A small network was shown many inputs. Here are its activations along a few directions, one row for each input.
In each table, some parts of the input vary, and every possible input appears once, in random order.
A made-up example of a description, with smaller parts first: values(3) and (point or ring(11) or (line(4) and ring(8))).
Shared parts are said once, and a part with two or three values counts as separate values.

Other details of the inputs shift rows strongly along two fixed directions, in all tables alike. That doesn't count.

Table:
R1: [  8   1  -7   0   1   4 -12  -4  -7  -4  -6  12 -13]
R2: [  2   8 -20  -4 -18  13  -7  -3   0   0 -17  20  -3]
R3: [ -1 -24   2  20   9 -36 -28 -12  -2  -1  13 -11 -28]
R4: [ 10   4   5   6 -26  10 -12   5  -7   4  -3   0 -12]
R5: [  4  -5   3  -1  13 -12   3  -6   0  -2  12 -10   4]
R6: [-6 -3  5  4  5 -3  0  0  5  3 -1  0 -6]
R7: [ -6  27  30 -28   1  45  54  33 -12  10  -6  -7  44]
R8: [  5   6 -38   6 -29   0 -25  -6 -12  -1 -23  30 -18]
R9: [ -4   2 -14  -3  -5  -3   1   2  -9  -1  -7   7   6]
R10: [  3   5 -15  -4 -12  13 -20  -2  -6   0 -20  22 -13]
R11: [  8   4 -17  -1 -10  10 -16  -5  -1  -6 -11  13  -6]
R12: [-12  24   1 -24   5  31  50  20  -3   3 -11   8  42]
R13: [  0  -3 -14  -1  -6  -5 -13  -4 -13  -3  -7  12  -7]
R14: [ 12   4 -19  -1 -10   8 -14  -7  -5  -7  -8  15  -8]
R15: [  1   8 -28   2 -20   4 -18   0 -16   2 -25  31 -16]
R16: [  6 -16  12  14  21 -25  -7 -11  12  -4  25 -23  -8]
R17: [  7   9 -17 -11  -8  13  -9  -1 -18  -2 -18  25  -6]
R18: [  2   5 -13  -6 -10  12  -8  -2   1  -2 -11  12   0]
R19: [  2   9  -5 -16   4  14  17   3  -9  -4  -4   7  19]
R20: [  8   8 -14  -5  -5  10 -11  -4  -1  -3 -10  11   1]
R21: [-18   2  17  -5  23  -1  39  15   2   3  10 -15  27]
R22: [-21  -1  24 -10  33  -4  42  17  -3   4  11 -21  31]
R23: [  2  -6  36   9   6  -9  15   8  10   8  27 -39   9]
R24: [ -3  11 -17 -12  -6   4   5   4 -12   2 -13  12  14]
R25: [  0   5 -28  -2 -20   2 -19  -2 -18  -2 -22  26 -10]
R26: [-11  -1  19  -8  21   7  24   8   9   0   9 -15  21]
R27: [ -3   5  -7  -3  -7   9   0   0   1   1 -10  12  -1]
R28: [  5  -6  -9   7  -6  -9 -25 -11   8   0  -1   1 -15]
R29: [ -6  -7   2  13   4 -14  -1  -3   7   0   6  -5  -9]
R30: [ -8 -18  15   7  24 -26  10  -3   5  -2  25 -27   7]
R31: [  6 -15  26  21  -6 -17  -6   0  10   4  25 -34 -12]
R32: [  2  13 -28  -3 -19   5  -9   0 -11   2 -20  24  -1]
R33: [ -1 -17  15  14  21 -16  -5  -6  13  -4  19 -21  -7]
R34: [-10 -14  16  18  17 -23   4  -1  11   3  15 -18 -11]
R35: [  2  24  16 -29  -8  38  33  14   6   5  -7   4  33]
R36: [ -3 -14  17   4  24 -16  11  -3   3  -4  21 -20   3]
R37: [  2  10  -5 -10   2  20   1   5  -6  -2 -14  14   5]
R38: [  3   4 -15  -8  -5  -2  -6  -3 -11   0  -7  10   5]
R39: [ -3  14   9 -21  17  26  35  12  -5  -3  -1   2  31]
R40: [  0 -17   5  21   6 -30 -18 -14  19   2  17 -18 -19]
R41: [  4  -2  17   0 -10   7  -2  -1  13   1   5  -5  -7]
R42: [  1 -17  -3  27   0 -36 -24 -15  14   1  14 -13 -27]
R43: [  1 -13  33   7   6  -8   9  -3  25   1  25 -30  -1]
R44: [ 12 -14   9  17 -18 -11 -36 -14  13   1   4  -1 -40]
Each input here is: line(4) and (values(2) or ring(9)).
The inputs of R18 and R28 match in every part but the line(4) part. If R8 is changed in the same way as R18 into R28, which row does it become?
Answer: R32
The inputs of R27 and R40 match in every part but the line(4) part. If R13 is changed in the same way as R27 into R40, which row does it become?
Answer: R38
List by row number the other rows that have the line(4) part in common with R3.
Answer: R1, R6, R7, R10, R15, R17, R22, R34, R37, R44
Start at R34 and move only the line(4) part, one step at a time. The first step leads to R29. Which rows follow, in order?
Answer: R12, R42
Start at R5 and move only the line(4) part, one step at a time. The first step leads to R19. Which rows follow, in order?
Answer: R36, R17

Table:
R45: [ -3  12 -11 -12  -8   9   8   9 -13   3 -14  15  13]
R46: [ -5 -10   6  17   9 -18  -2  -3  11   0  13 -14  -9]
R47: [-11   7  37 -23  32  19  53  16  12   2  17 -23  42]
R48: [  0 -18  -2  15   4 -21 -22 -13  10  -3   7  -4 -23]
R49: [  0   8  -6   2 -23   9  -5   6  -9   5 -11   9  -4]
R50: [  2  11 -15 -13   2  16   6   2 -12  -5 -12  16  14]
R51: [ -4 -13   3  10  17 -22  -5  -5  -2  -2  14 -13  -8]
R52: [  6   6  -9  -4 -15   8 -11  -2   2   1  -9   7  -1]
R53: [  4   4 -18   4 -15  -4 -11  -3  -4   0 -10  12 -10]
R54: [  5 -13   5  16  -3 -18 -24 -14  13  -1  10  -7 -24]
R55: [-14 -11  25   5  28 -12  24   4  16   2  18 -25  10]
R56: [  9  11  -4 -10  -6  23   5   2  -3  -1  -8  11   4]
R57: [  5  15  -6 -15 -13  19  12   5  -4   0  -7   6  18]
R58: [  4   4 -16  -8  -3   9  -6  -2  -5  -5 -11  16   0]
R59: [  5 -13  23  16   1 -13 -13  -1   4   1  15 -20 -18]
R60: [ -1   1 -14   0  -7  -2 -10  -1 -14   2 -11  13  -4]
Describe the family of inputs behind these rows.
Answer: values(2) or line(5) or ring(9)
Start at R57 and move only the line(5) part, one step at a time. The first step leads to R52. Which rows follow, in order?
Answer: R54, R47, R56

Table:
R61: [ -6 -30  30  25  22 -48  -2   1 -11   4  35 -43 -12]
R62: [-12  22  -4 -33  26  33  47   8  15  -3 -11  13  48]
R63: [ -5  12 -38  -3 -20  -4  -1   2 -23   2 -19  24   8]
R64: [  9 -29  19  13  43 -37 -10 -18  12 -11  40 -39  -4]
R65: [  0   4 -28   1 -11  14 -27 -15  21  -6 -28  36 -26]
R66: [  1  -2  51  16 -23  -3  20  15  23  15  29 -47   4]
R67: [  4   8  23 -32  33  25  33  10 -11  -7   9  -9  37]
R68: [ 18 -16   5  13   1  -3 -44 -17  -3  -9   0   8 -44]
R69: [ -3   9  -1 -26  32  15  37   1   7  -9   7  -2  43]
R70: [ -9  21  -7 -24   5  16  41  23 -34   4  -9   3  45]
R71: [-18 -25  -6  35   8 -56 -16 -11  17   6  19 -20 -23]
R72: [  4   2 -11   8 -28   4 -25   8 -31   6 -22  23 -31]
R73: [-16   9 -34  11 -32   3 -16   4  -1   8 -36  38 -21]
R74: [ 33  16   1  -4 -57  41 -36 -11  17   2 -13  14 -23]
Describe the family of inputs behind these rows.
Answer: values(2) and (point or line(6))
The inputs of R70 and R64 match in every part but the values(2) part. If R63 is changed in the same way as R70 into R64, which row does it become?
Answer: R69
